A small network was shown many inputs. Here are its activations along a few directions, one row for each input.
Each table varies a few parts of the input and shows all the possible inputs, shuffled.
A made-up example of a description, with smaller parts first: values(3) and (point or ring(9) or (line(4) and ring(5))).
Shared parts are said once, and a part with two or three values counts as separate values.
In the rows, 128 means zero.

Other details of the inputs shift rows strongly along two fixed directions, in all tables alike. That doesn't count.

Table:
row 1: [146 189 152 122 107 107 121  98 130 114 169 140 158]
row 2: [125 129 133 128 136 119 130 126 132 130 128 127 132]
row 3: [127 126 135 129 136 126 132 126 126 129 129 122 128]
row 4: [127 129 135 128 135 121 130 128 134 129 131 126 125]
row 5: [131 129 134 128 134 126 134 128 130 133 134 124 124]
row 6: [127 123 132 131 135 126 133 132 126 130 126 126 124]
row 7: [197  94  30 134  62 211 113  36 147 132 115 121 120]
row 8: [131  76 104 138 140 146 137 191 106  88  95 157 115]
row 9: [120 132 132 124 133 118 126 130 132 135 127 124 130]
row 10: [117 130 133 125 130 128 124 127 128 134 127 121 126]
row 11: [121 131 138 128 130 127 127 126 124 134 128 121 128]
row 12: [118 125 131 130 129 127 129 132 123 136 121 126 130]
row 13: [119 129 132 124 132 127 128 136 131 137 129 124 121]
row 14: [123  76 105 141 140 140 136 190 102  88  90 157 124]
row 15: [113 125 129 127 132 125 127 135 127 136 121 125 128]
row 16: [122 129 136 127 132 128 131 135 126 137 130 124 123]
row 17: [124 132 131 124 130 122 125 129 134 134 129 123 124]
row 18: [147 194 153 123 105 104 122  98 132 118 172 142 156]
row 19: [124 128 130 123 132 125 124 126 132 131 127 121 125]
row 20: [124 129 131 122 135 122 128 135 135 134 131 123 121]
row 21: [128 127 135 127 136 124 128 123 133 127 130 123 128]
row 22: [125 130 133 130 133 122 133 125 126 133 128 126 132]
row 23: [117 128 131 127 129 127 126 133 129 135 125 124 122]
row 24: [121 134 138 129 128 125 128 128 126 137 130 124 126]
Description of these inputs: line(4) and (point or ring(5)).
Changing only the line(4) part turns row 4 into row 2. The same change can be made to row 23. Which row results?
> row 15
Change only the ring(5) part in row 3. List by row number the other rows that result.
> row 10, row 11, row 19, row 21

Table:
row 25: [135 133 105 123 104 150 114 101 138 133 132 124 126]
row 26: [111 121 143 131 140 131 134 143 117 135 124 125 120]
row 27: [118 131 142 132 127 122 128 152 113 110 124 140 129]
row 28: [144 126 112 131 116 146 128  86 130 135 128 119 134]
row 29: [121 134 141 124 140 111 128 137 139 134 131 128 121]
row 30: [114 127 140 130 141 122 138 141 118 140 127 123 124]
row 31: [124 131 141 121 146 111 127 133 137 125 129 123 124]
row 32: [120  89 120 140 145 127 133 170 107  96  98 143 125]
row 33: [123 104 119 141 131 129 132 159 114 107 105 147 127]
row 34: [138 133 106 125 102 144 119  98 129 143 126 119 135]
row 35: [111 133 145 127 135 112 127 137 128 138 125 127 137]
row 36: [163 110  57 131  78 179 113  65 147 134 117 126 127]
row 37: [111 143 137 120 135 111 127 141 133 136 136 125 128]
row 38: [134 221 185 111 126  78 130 107 139 137 194 130 159]
row 39: [125  73 111 134 144 152 137 190 109  97  97 148 108]
row 40: [113 125 143 125 142 113 127 137 124 129 120 122 138]
row 41: [133 180 167 122 132  93 131 123 137 127 168 140 150]
row 42: [123 139 137 131 128 115 131 148 114 116 127 139 134]
row 43: [121 133 136 120 138 114 129 143 132 135 131 124 117]
row 44: [140 129 102 123 113 141 118  93 142 128 128 122 134]
row 45: [129  81 117 134 154 134 138 177 114  95 105 145 122]
row 46: [108 135 149 124 133 120 123 141 122 136 128 123 131]
row 47: [122 124 144 133 143 116 137 137 133 136 130 124 122]
row 48: [146 126 115 131 110 152 124  98 134 137 134 116 119]
row 49: [115 124 142 134 142 120 138 136 124 138 125 128 127]
row 50: [144 128 109 123 108 149 116 103 138 134 131 122 116]
row 51: [149 129 109 130 111 145 129  97 135 141 134 115 122]
row 52: [150 119 111 131 119 144 128  91 137 131 129 115 127]
Changing only one part turns row 43 into row 31. The same change can be made to row 42. Which row results?
> row 32
What do these inputs look like to the network?
> line(4) and (values(2) or ring(5))
List by row number the other rows that have the line(4) part in common with row 49.
> row 29, row 33, row 35, row 36, row 41, row 47
Change only the values(2) part in row 32. List by row number the other rows that result.
> row 45
Change only the ring(5) part in row 34. List by row number the other rows that result.
> row 30, row 37, row 43, row 51

Table:
row 53: [161  95  68 138 101 155 122  87 148 133 103 127 116]
row 54: [126  69 115 127 168 135 131 172 130  96  98 128 107]
row 55: [ 92  80 122 134 138 152 123 180 116 125  87 132  97]
row 56: [154  93  78 137 107 180 135  88 128 146 112 121 131]
row 57: [106 135 155 125 144 109 136 147 105 138 124 113 133]
row 58: [173  99  82 126 107 181 120  96 141 115 128 122 104]
row 59: [119 131 156 144 151 100 144 138 126 140 126 127 120]
row 60: [ 90  72 128 145 145 147 127 168 103 123  81 128 111]
row 61: [129 146 154 140 130 108 139 159 103  92 138 157 155]
row 62: [ 88 133 153 123 139 106 113 141 133 133 120 123 132]
row 63: [131 168 188 120 154  94 137 112 134 124 167 116 139]
row 64: [106 142 147 115 138 112 129 159 116 140 133 115 118]
row 65: [155 193 119 110  93 124 116  34 166 166 178 112 164]
row 66: [169 109  60 135  85 165 117 107 121  85 110 162 144]
row 67: [121 179 171 127 135  85 135 124 147 152 164 125 120]
row 68: [131 151 148 129 124 111 130 172 112  97 144 164 139]
row 69: [105 138 141 114 144 100 124 149 123 135 122 114 135]
row 70: [149 172 119 115  98 141 126  70 152 164 170 118 138]
What do these inputs look like to the network?
> values(3) and (point or line(5))
Changing only the values(3) part turns row 66 into row 68. The same change can be made to row 62. Which row results?
> row 55
Change only the values(3) part in row 56. List by row number the other rows that result.
> row 65, row 70
